A small network was shown many inputs. Here are its activations along a few directions, one row for each input.
In each table, some parts of the input vary, and every possible input appears once, in random order.
A made-up example of a description, with smaller parts first: one of 4 places along a line, together with either a single point or one of 9 places around a ring or (one of 3 separate values, together with one of 8 places around a ring).
Shared parts are said once, and a part with two or three values counts as separate values.

Other details of the inputs vary at random and push rows far along two fixed directions, the same in every table; ignore that.

Rows:
r1: [21 3 5 0 -16 12 -2 6 -39 -7 -3 -23]
r2: [-15 -8 -17 23 39 -26 -19 -53 39 6 1 19]
r3: [4 22 -7 16 -31 12 7 26 -9 -3 -14 -6]
r4: [19 15 11 0 -19 13 -2 1 -21 1 -3 -11]
r5: [-1 -1 5 -2 -19 10 5 29 -37 -12 -4 -25]
r6: [-36 42 2 50 -8 -1 -13 -12 -62 -13 -17 -59]
r7: [23 6 4 3 -21 10 -4 4 -23 -3 -6 -12]
r8: [-42 -12 -16 21 45 -37 -18 -32 48 9 3 22]
r9: [-38 41 15 41 -1 -1 -10 -9 -69 -11 -13 -62]
r10: [-73 14 -19 67 61 -48 -36 -63 -7 -2 -6 -31]
r11: [-8 16 12 -5 -16 13 11 21 -16 -2 -3 -13]
r12: [9 -12 4 -31 -20 11 17 32 37 5 5 33]
r13: [-7 34 2 47 2 -5 -23 -22 -77 -8 -13 -60]
r14: [34 -35 8 -48 5 4 8 24 6 7 19 23]
r15: [-11 -12 -26 16 47 -22 -2 -56 38 -2 5 16]
r16: [1 1 6 -5 -14 6 4 36 -35 -7 -1 -20]
r17: [16 -12 -19 -23 -16 15 33 29 34 -7 1 28]
r18: [15 -12 -10 -21 -23 11 18 33 41 2 -2 37]
r19: [-44 -22 -18 14 50 -35 -15 -33 40 3 7 16]
r20: [-19 -32 -7 0 60 -35 -21 -47 20 6 16 11]
r21: [-5 7 12 -6 -18 12 7 27 -34 -9 0 -23]
r22: [14 -12 -9 -18 -26 14 19 30 39 0 -3 33]
r23: [25 13 5 5 -23 10 -5 9 -32 -3 -8 -16]
r24: [-9 23 6 41 3 -4 -21 -26 -83 -13 -11 -65]
r25: [-47 6 -11 23 38 -25 -6 -45 61 11 0 26]
r26: [36 -31 2 -42 -3 8 9 20 16 5 13 26]
r27: [29 -12 16 -41 -7 11 12 10 33 14 12 34]
r28: [1 14 0 11 -32 11 4 25 -19 -7 -13 -14]
r29: [16 -1 15 -14 -6 10 1 5 -38 -2 6 -19]
r30: [15 18 18 -6 -13 16 3 3 -36 1 0 -22]
r31: [10 -4 -3 -22 -26 17 22 29 40 3 0 34]
r32: [-20 -6 -11 17 41 -22 -15 -58 50 9 6 25]
r33: [12 -21 -4 -29 -15 4 13 34 38 4 3 35]
r34: [-21 -17 -4 3 50 -25 -17 -52 28 8 14 12]
r35: [38 -13 -2 -25 -15 12 10 18 28 7 4 32]
r36: [16 8 23 -16 -8 13 4 7 -40 1 5 -22]
r37: [-1 2 -1 1 -20 10 6 25 -20 -9 -6 -15]
r38: [-6 29 13 5 -28 14 8 21 -15 0 -10 -13]
r39: [37 -21 -4 -27 -15 13 12 10 38 4 4 36]
r40: [-21 5 -3 17 39 -19 -13 -58 44 12 4 19]
r41: [1 -1 4 -6 -17 8 5 34 -35 -9 -2 -20]
r42: [35 -23 3 -35 -6 4 5 19 28 10 10 34]
Description of these inputs: one of 2 separate values, together with either a single point or (one of 4 places along a line, together with one of 5 places along a line).
Q: The inputs of r38 and r27 match in every part but the choice among 2 separate values. If r37 is changed in the same way as r38 into r27, which row does it become?
A: r1
Q: The inputs of r3 and r35 match in every part but the choice among 2 separate values. If r21 is changed in the same way as r3 into r35, which row does it become?
A: r29
Q: Change only the place on the line of 4 in r1. List by row number the other rows that result.
A: r7, r24, r39
Q: Change only the choice among 2 separate values in r39. List by row number the other rows that result.
A: r22
Q: Change only the place on the line of 5 in r26. List by row number the other rows that result.
A: r1, r13, r30, r34
